Small tables with named rows and columns. After each table, cells are looked up by row and column.

sinarot:
	tik	nini	kek	nuro	kosu	fedu	mubuv	rubot
lak	-7.5	-3.2	-4.0	7.2	-5.0	-0.1	-5.0	0.9
sir	-2.3	-8.2	-6.2	-1.4	-2.5	-5.5	-5.9	-2.9
rubup	0.0	1.4	-5.8	1.6	-7.1	-3.6	-2.7	-1.6
motupa	-5.4	-2.8	-8.7	5.0	-0.2	-1.5	-0.5	-2.0
gurorak	-3.8	-6.8	1.2	5.3	-7.2	-1.3	-2.8	-2.1

tik of lak: -7.5
nini of rubup: 1.4
nini of gurorak: -6.8
kosu of gurorak: -7.2
fedu of motupa: -1.5
rubot of rubup: -1.6
nuro of rubup: 1.6
Which row has the largest mubuv? motupa

lat
         mezigab  tas  bopezo  vulib  kinaz  seb  vesisip  gar  vik  zudinup
zesup        230  199     199    142    172  190      181  104  147      241
netup        115  124     122    138    129  108      127  150  138       96
fudopar      139  139     140    140    140  150      138  140  139      148
tido         128  135     135    140    134  141      126  148  138      126
rov          138  135     136    139    142  142      148  137  140      148
noke          54   62      69    134    126   91      156  149  135       91
loz          137  137     131    136    136   69      148  139  142       84

gar of tido = 148
kinaz of tido = 134
vesisip of netup = 127
mezigab of fudopar = 139
mezigab of loz = 137
vik of zesup = 147
gar of fudopar = 140
zudinup of fudopar = 148
vesisip of tido = 126

kon =
,zape,rarit,tef,bedidiz
moz,-201,-209,-203,-193
zuduto,-432,-185,40,-125
nupimip,-404,-186,5,-145
dogago,-907,-162,659,249
lavam,-485,-185,114,-72
pegefis,-422,-185,28,-131
lumilo,-155,-221,-222,-150

What is the tef of pegefis in kon? 28
What is the tef of lavam in kon? 114
What is the zape of lavam in kon? -485
What is the tef of zuduto in kon? 40
What is the zape of lumilo in kon? -155
What is the zape of zuduto in kon? -432
What is the zape of moz in kon? -201

purava.csv
,bevu,lif,zukiv,mabal,kop,gifodo,leriz
rakub,159,127,140,118,122,124,100
bolekod,133,93,148,137,114,116,112
vusetas,103,106,207,170,156,114,74
sil,96,141,139,146,140,121,75
mol,101,93,189,171,154,109,63
zez,131,126,166,103,122,148,123
lodova,122,103,137,107,116,146,116
nevi,157,97,125,120,112,146,93

rakub, gifodo => 124
lodova, lif => 103
zez, lif => 126
mol, lif => 93
vusetas, bevu => 103
rakub, leriz => 100
lodova, bevu => 122
zez, zukiv => 166
nevi, zukiv => 125
bolekod, kop => 114
vusetas, leriz => 74
lodova, zukiv => 137
rakub, zukiv => 140
zez, leriz => 123

Table vif
columns: zup, dedokid
rus: [5767, 1098]
lam: [3196, 2394]
vire: [9530, 5796]
mivavor: [7384, 8040]
rudime: [3376, 2825]
vugim: [7868, 8855]
miti: [7018, 7643]
ludiv: [7621, 8487]
guraf: [7721, 8461]
rarilo: [7302, 7959]
bisen: [7144, 7401]

mivavor, zup: 7384
rarilo, zup: 7302
miti, dedokid: 7643
rarilo, dedokid: 7959
ludiv, dedokid: 8487
mivavor, dedokid: 8040
rus, dedokid: 1098
rudime, zup: 3376
ludiv, zup: 7621
miti, zup: 7018
bisen, zup: 7144
vugim, zup: 7868
rudime, dedokid: 2825

nakani.csv
,komarof,loduki,rafedid,peseba,kulada,gupazi,zadup,ligi
rilifo,82543,80998,76258,74320,59547,78745,71605,80945
zas,5087,2032,52764,55036,1866,48861,57413,44976
zusode,25029,23311,32568,33123,24962,31742,33774,30725
bolev,78422,77200,72765,71093,58893,74915,68757,76831
finu,18961,16792,27807,28342,17204,26977,28936,25901
bim,30663,29199,35404,35890,31698,34730,36495,33875
lub,23779,21749,31127,31634,22726,30369,32217,29369
rofanom,21998,20006,31138,31709,20798,30256,32350,29158

finu, ligi => 25901
zas, komarof => 5087
rilifo, kulada => 59547
bim, ligi => 33875
rofanom, gupazi => 30256
rofanom, ligi => 29158
bolev, kulada => 58893
rilifo, loduki => 80998
bolev, zadup => 68757
bolev, rafedid => 72765
bolev, gupazi => 74915
lub, rafedid => 31127
finu, zadup => 28936
Row with the largest ligi: rilifo

bigoru =
columns: zira, sisugik, taze, pur, soka, midol, vorel, suvego
daganu: [36.41, 65.96, 55.63, 47.95, 44.50, 17.64, 42.78, 75.09]
buzafi: [47.81, 37.61, 89.34, 68.83, 41.73, 47.88, 66.32, 22.59]
nilabar: [54.37, 27.75, 42.92, 28.02, 44.50, 57.60, 29.48, 40.86]
salazed: [35.17, 47.21, 68.42, 72.35, 40.76, 17.55, 74.21, 45.29]
lafutod: [36.40, 40.67, 35.16, 66.74, 41.70, 49.10, 55.55, 55.93]
zes: [33.45, 45.19, 36.46, 81.53, 63.40, 20.64, 65.22, 9.13]
zaturi: [39.55, 64.00, 17.70, 65.76, 53.94, 90.08, 25.30, 54.59]
sud: [61.98, 34.62, 57.93, 38.29, 45.59, 71.45, 54.39, 38.92]
fum: [48.46, 55.36, 35.38, 44.44, 50.18, 87.19, 87.23, 44.53]
veduk: [47.42, 51.58, 13.13, 55.75, 58.86, 43.27, 55.88, 45.46]
liv: [41.46, 88.27, 10.80, 45.81, 36.60, 12.11, 72.30, 50.60]
senufa: [42.93, 60.61, 70.01, 20.94, 43.48, 43.89, 47.01, 66.15]

What is the soka of liv in bigoru?
36.60
What is the zira of senufa in bigoru?
42.93
What is the sisugik of sud in bigoru?
34.62
What is the zira of nilabar in bigoru?
54.37
What is the midol of sud in bigoru?
71.45
What is the midol of lafutod in bigoru?
49.10
What is the pur of nilabar in bigoru?
28.02
What is the suvego of sud in bigoru?
38.92
What is the midol of liv in bigoru?
12.11
Row with the largest zira: sud

